These are the activations of a small neural network, seen along a few directions. Each row is one input.
Each table varies a few parts of the input and shows all the possible inputs, shuffled.
Descriptions start from the smaller parts, as in this example, which fits no table here: one of 6 places along a line, together with either a single point or one of 9 places along a line or (one of 2 separate values, together with one of 8 places around a ring).
Shared parts are said once, and a part with two or three values counts as separate values.
In the rows, zero is written as 128.

Other details of the inputs vary at random and push rows far along two fixed directions, the same in every table; ignore that.

A family of inputs:
R1: [137  94 129 116 116 115 133 129 117 134 129 141 112]
R2: [141  98 123 113 123 124 131 124 134 132 134 131 121]
R3: [125 163 134 139 123 137 118 133 131 118 100 131 141]
R4: [128 131 125 114 128 113 119 124 124 125 136 142 136]
R5: [136  97 137 128 112 126 120 120 124 124 118 133 130]
R6: [124 121 112 116 136 140 136 136 156 131 160 106 117]
R7: [115 130 121 140 127 134 121 136 130 130 129 113 115]
R8: [125 131 119 145 128 128 128 131 119 127 139 119 127]
R9: [132  97 126 107 122 106 123 126 115 127 145 137 121]
R10: [137  99 133 138 117 117 123 114  97 119 110 148 133]
R11: [141 124 116 126 135 134 143 133 120 133 141 131 121]
R12: [130 104 118 111 127 108 127 118  99 122 135 144 130]
R13: [122 114 133 124 122 128 140 140 119 120 113 143 123]
R14: [139 120 129 142 126 131 126 127 107 121 126 130 127]
R15: [126 136 119 125 133 132 147 136 131 134 156 122 130]
R16: [ 92 174 150 134 134 138 140 103 114 130  84 134 152]
R17: [134 159 122 125 131 138 136 139 142 132 132 130 128]
R18: [130 112 134 139 122 114 116 127 117 122 118 132 140]
R19: [135 117 137 134 120 135 122 135 122 125 128 124 114]
R20: [ 97 221 150 123 132 151 138 108 142 132  91 112 154]
R21: [131 133 122 120 123 119 127 126 125 127 113 146 130]
R22: [117 154 119 148 141 142 121 146 138 129 122 104 130]
R23: [131 114 144 142 120 127 123 130 114 120  96 139 146]
R24: [137  88 142 131 108 116 121 122 109 122 115 142 120]
R25: [114 158 127 128 122 131 146 135 148 128 137 131 140]
R26: [168 143 112 122 157 144 140 153 161 157 188  96 101]
R27: [135  85 124 128 112 108 116 114 125 123 130 133 128]
R28: [133 125 138 143 130 135 127 140 122 117 108 127 137]
R29: [131 111 133 130 124 140 124 129 132 117 130 122 121]
R30: [139 113 131 124 129 118 137 135 120 128 111 139 134]
R31: [119 113 114 133 128 135 121 127 138 120 133 109 115]
R32: [126 143 139 134 113 123 114 125 122 118  91 145 141]
R33: [163 141 102 115 148 145 137 149 176 175 241  76  80]
R34: [130 150 118 126 148 139 141 152 153 139 151 106 128]
R35: [135 112 122 118 132 140 141 135 144 126 143 122 116]
R36: [119 142 128 136 118 116 110 122 124 122 113 140 142]
R37: [103 150 147 132 141 135 134 110 133 138 120 125 116]
R38: [133 119 128 113 136 110 124 133 122 124 129 131 141]
R39: [119 176 120 144 124 138 118 137 148 130 130 113 135]
R40: [132  75 130 131 109  98 117 116 105 119 130 144 118]
R41: [131  99 122 136 121 109 118 112 100 121 130 143 133]
R42: [ 96 179 148 135 153 143 137 117 136 127  83 129 149]
R43: [ 91 191 148 127 157 168 127 117 168 132 110 127 140]
R44: [146 102 117 103 132 115 120 123 137 133 162 117 122]
R45: [137 101 121 122 122 114 134 119 100 128 119 150 124]
Description of these inputs: one of 5 separate values, together with either a single point or (one of 2 separate values, together with one of 4 places along a line).
Question: Changing only the choice among 5 separate values turns R10 into R32. The same change can be made to R45. Which row results?
Answer: R21
Question: Change only the choice among 5 separate values in R7. List by row number the other rows that result.
Answer: R8, R22, R31, R39
Question: Change only the choice among 2 separate values in R23. List by row number the other rows that result.
Answer: R30
Question: Which other rows agree with R2 in the choice among 5 separate values? List them by row number.
Answer: R5, R6, R27, R29, R31, R35, R43, R44
